Each row below holds a small network's activations on one input, seen along a few directions.
Each table varies a few parts of the input and shows all the possible inputs, shuffled.
A made-up example of a description, with smaller parts first: one of 4 places along a line, together with either a single point or one of 9 places around a ring or (one of 2 separate values, together with one of 5 places around a ring).
Shared parts are said once, and a part with two or three values counts as separate values.
In the rows, zero is written as 128.

Other details of the inputs vary at random and push rows far along two fixed directions, the same in every table; ignore that.

Rows:
R1: [112 142 131 146  91 139 169 161 174 130  72 155  94 129]
R2: [123 138 148 111 131 128 190 158 184 173 105 141  95 122]
R3: [136 114 113 118 129 127  83 142 124  99 156 122 114 169]
R4: [ 83 134  90 128 123 128 176  82 132 162  76 197 131  30]
R5: [150 117 149 154 126 149  88 165 112 109 151 102 114 179]
R6: [ 97 111  99 136 155 147 146 106 136 128 105 187 109  42]
R7: [ 97 102  91 103 174 138 205 106 148 186 112 199  99  28]
R8: [115  98  85  91 130 108  88  85  64 103 207 143 172 109]
R9: [169 165 165 109 134 141 168 166 187 143  69  84  97 171]
R10: [157 125 123 110 128 101  76 118 129 110 141 103 143 162]
R11: [133 109  94 139 142 122 130  85  76 135 144 147 166  59]
R12: [139 131 144 162 128 120 144 133 130 129 105 112 121 120]
R13: [108 100 108 141 128 157 160 122 118 130 109 175 124  98]
R14: [138 142 141 144 118 123  98 126  94 129 153 103 152 151]
R15: [136  96  80  99 138  95  99  67  71 114 181 139 173 104]
R16: [ 84 122 112 156 132 144 188 112 114 144 102 177 125  25]
R17: [129 120 147 157 138 143 114 156 124 114 134 113 101 145]
R18: [151 128 126  77 173 146  97 141 123 116 169  93 119 155]
R19: [110 128 111 115 151 100  82  74  79 117 192 111 169  94]
R20: [109 146 139 149  88 132 183 132 154 149  66 152 105 133]
R21: [119 141 146 137 117 132 123 147 160 114 112 133 113 126]
R22: [129 112 139 135 151 131  79 134 119  96 170  97 117 150]
R23: [146 122 141 120 126 132  68 163 149 102 139 105 102 199]
R24: [102 143 160 166 109 147 177 153 175 130  76 134  93 105]
R25: [133 121 113 102 156 107 188 109 156 180 112 152 120  78]
R26: [102 134  99 116 146 110 113  73 103 132 145 157 158  58]
R27: [130 105  62  98 146  93  98  64  78 115 171 151 173  73]
R28: [142 143 141  85 146  92 113 128 135 160 176  98 135 166]
R29: [127 125 118 112 121 110  93  99  80 120 176 117 179 153]
R30: [116 149 148 165  96 153 183 144 148 156  63 143 122 132]
R31: [149 122 135 138 109 123 132 129 126 121 115 118 145 163]
R32: [ 98 124 106 123 118 135 149 119 143 135 100 174 123  74]
R33: [142 132 149 148 132 112 121 124 143 115 119  94 124 138]
R34: [134 121 134 131 112 140 105 142 102 113 158 113 155 160]
R35: [127 136 165 154  82 150 161 177 162 124  87 126 113 183]
R36: [158 119 128 135 124 124 106 122 102 118 142 104 162 161]
R37: [137 151 134 122 104 105  91 139 133 116 138 100 129 189]
R38: [116 127 109 121 152 100  83  81  55 120 199 113 175  96]
R39: [150 121 161 139 101 138  99 181 153 100 128  96  87 237]
R40: [146 164 142  78 149 123 112 126 125 136 152  82 141 161]
R41: [137 123 157 168 107 171 145 182 156 126  84 125  95 182]
R42: [156 158 160  80 141 139 109 168 147 117 152  70 123 189]
R43: [146 139 142 142 127 115 123 130 164 120  92 121 118 131]
R44: [115 136 147 172 102 160 179 158 145 143  78 153 108 102]
Each input here is: one of 4 places along a line, together with either one of 2 separate values or one of 9 places around a ring.
The inputs of R27 and R1 match in every part but the place on the line of 4. If R43 is changed in the same way as R27 into R1, which row does it become?
> R21
The inputs of R25 and R7 match in every part but the place on the line of 4. If R12 is changed in the same way as R25 into R7, which row does it become?
> R17
List by row number the other rows that have the place on the line of 4 in common with R14.
> R4, R19, R20, R26, R28, R29, R30, R37, R38, R40
Which other rows does R13 become when the place on the ring of 9 takes its other values? List them by row number.
> R3, R5, R6, R17, R22, R23, R39, R41
Which other rows does R18 become when the choice among 2 separate values takes its other values? List them by row number.
> R7

Rows:
R45: [110 133 134 167 109 148 190 132 141 148  70 162 118  88]
R46: [109 133 118 132 140 126 181 101 137 157  95 156 125  59]
R47: [151 147 158 122 132 119 104 154 151 120 130  81 115 177]
R48: [120 135 141 162  95 139 164 150 172 127  61 151  98 133]
R49: [ 99 118 110 149 134 156 170 111 122 136  94 173 122  57]
R50: [140 141 142 119 119 118 130 146 167 130 108 116 110 159]
R51: [107 131 107 119 131 135 187 107 132 159 100 165 133  69]
R52: [125 100  98 123 141 132 111 108  88 118 165 144 147 101]
R53: [141 130 128 105 143 112 108 116 107 132 166 108 152 136]
R54: [138 135 148 133 121 139 160 160 180 144  81 128  89 156]
R55: [136 147 184 160  92 142 109 197 170 110 109  92  87 219]
R56: [121 138 139 133 134 151 177 143 163 148  80 142  98 102]
R57: [134 118 116 117 122 117  82 113  82 109 179 110 167 151]
R58: [145 136 128  97 129 108  94 126 122 122 158 104 141 169]
R59: [107 117  94  90 162 117 105  91  91 130 190 146 151  78]
R60: [137 103 110 118 137 117  74 113  93 103 178 118 150 147]
R61: [150 124 138 108 141 126 109 147 133 125 153 101 120 172]
R62: [118 122 109 129 115 125 123 109 107 122 128 149 144 114]
R63: [153 141 166 152 110 116  88 153 129 106 142  76 128 201]
R64: [117 111  92 124 152 116  94  82  75 113 172 139 165  72]
What do these inputs look like to the network?
> one of 2 separate values, together with either a single point or one of 9 places around a ring
List by row number the other rows that have the choice among 2 separate values in common with R50.
> R46, R47, R51, R53, R54, R56, R58, R59, R61
